Each row below is a small network's average activation on inputs in which a field has the value named, seen along a few directions.
Values that are neighbours, or in one group, have similar rows; names and order tell nothing.
Strong random noise was added to every row along 7 fixed directions; ignore it. To show where, here is one row again and again, with new noise each time:
[ 364  -51   11  242 -304  117  284  162  -38  287 -106  -65   93   66
  -82  -28  179  -24 -228  138 -181 -171]
[-179 -115 -181   48 -104    5 -212 -147  214   48  461   14  268    9
  272 -105 -114  383 -178   71 -125  426]
[ -32  -80   14   66  265 -535  -84  112  476  193   19 -650 -270  -13
 -143  140  -98 -282   30 -345  225  -94]
[ 116  113   80  202  137 -165  191    3   79  106 -398 -357 -110 -156
  -89  195  117 -294   64 -146  138 -262]
[ 124   61 -100  -80  170   69  232 -129 -665   82   64  323  394 -174
  110  -80  168 -119  -50  122   -2  -95]
[ 172   45  342  -46   35  106  364 -167 -115   59 -328 -182 -212 -150
  -13  -65  185 -418 -224 -174  194 -253]
[ 463 -145   94   97 -143   60  288  -98   59  238  -90   36  -21 -160
  117  -92  167    2  -69  -99 -146 -131]
[ 212  -30  405 -259 -223  122  447  114 -377  149 -526   13 -621  -89
 -357  -28  138 -499 -432   66  110 -476]
[-338   77 -104 -138  418 -255  -78  -29 -297   27  420 -252  341   85
    5  -80  -39 -317 -189  -70  312  106]


Field N:
n9: [-186  196 -105  316  -78 -230  -50  268  167   23 -674 -419 -192   56
 -322  418  -50   -1  340  -34   85 -191]
n11: [ 426   45   13  181 -296  324  289  -50   46   53 -557  479 -238 -347
  -85  124  278  148  147  239 -396 -266]
n15: [ -93  186 -102  213  105 -111 -197   34  344  -82 -314    9 -225  -55
  -81  260  -31   30  335   20 -120 -150]
n14: [  53 -143 -131  -98  154 -281 -262  228  205   86  404   30 -125  199
 -212 -132 -143   79   43  -59 -100   38]
n1: [ 200 -149  142 -179   46  152  142  -28  130  -34 -211  273 -445  -75
  -69  -92  149  -58  -76  -37    0 -162]
n8: [ -16 -315 -101  -54 -309   -1 -240   13  448   81  156  198 -236 -179
  253    9 -141  575   13   88 -382  240]
n6: [-257  120  288  -74 -247  279  -19  -31  187 -121 -302 -102 -388 -117
   18   97  -83  -33 -128  129   36  118]
n2: [  11   15  121 -117  263  -29 -133 -236   28 -223  236  157   41  -44
  158 -197  -94   10  179 -171  101  156]
n13: [ 674 -228  295 -130  -74  -86  459  -51  -47   96 -398  116 -288 -176
   20  -92  146 -178  243 -484  -76 -381]
n12: [ 139  -35  147    8 -107   36   10  278   16  -39 -179   31 -255  304
 -440   80  -35  -72   85  -56   -5 -321]
n7: [ 185  213  246  167 -361  407  255 -228  -70 -195 -656   39   42   -9
   44  107  107    0  200 -111   14 -168]
n4: [-439  146 -255 -180   59   78  -17  149 -853  -72  208  266  508  103
  -58  -82   60  -77 -176  344   46  -22]
n3: [ 107   22  255 -345  153   99  123   50 -300 -121  149   19  -97  285
 -155 -161   39 -422 -171  -20  283 -103]
n10: [ 110  -85 -148    5 -134  106  -78  -22   65   11  406   37  212  100
  265 -124 -118  227   45  101 -141  265]
n5: [ 481 -167   85 -140  508  -74  104 -319 -173  -66  256  197  257 -284
  393 -217  126 -138  482 -403  195  -68]
The values of N form a line.
Q: List every value one step from n7, in the order listed.
A: n13, n12
Q: List every value one step from n5, in the order listed.
A: n3, n10
Q: List every value one step from n8, in the order listed.
A: n6, n4
Q: List every value one step from n14, in the order listed.
A: n15, n2
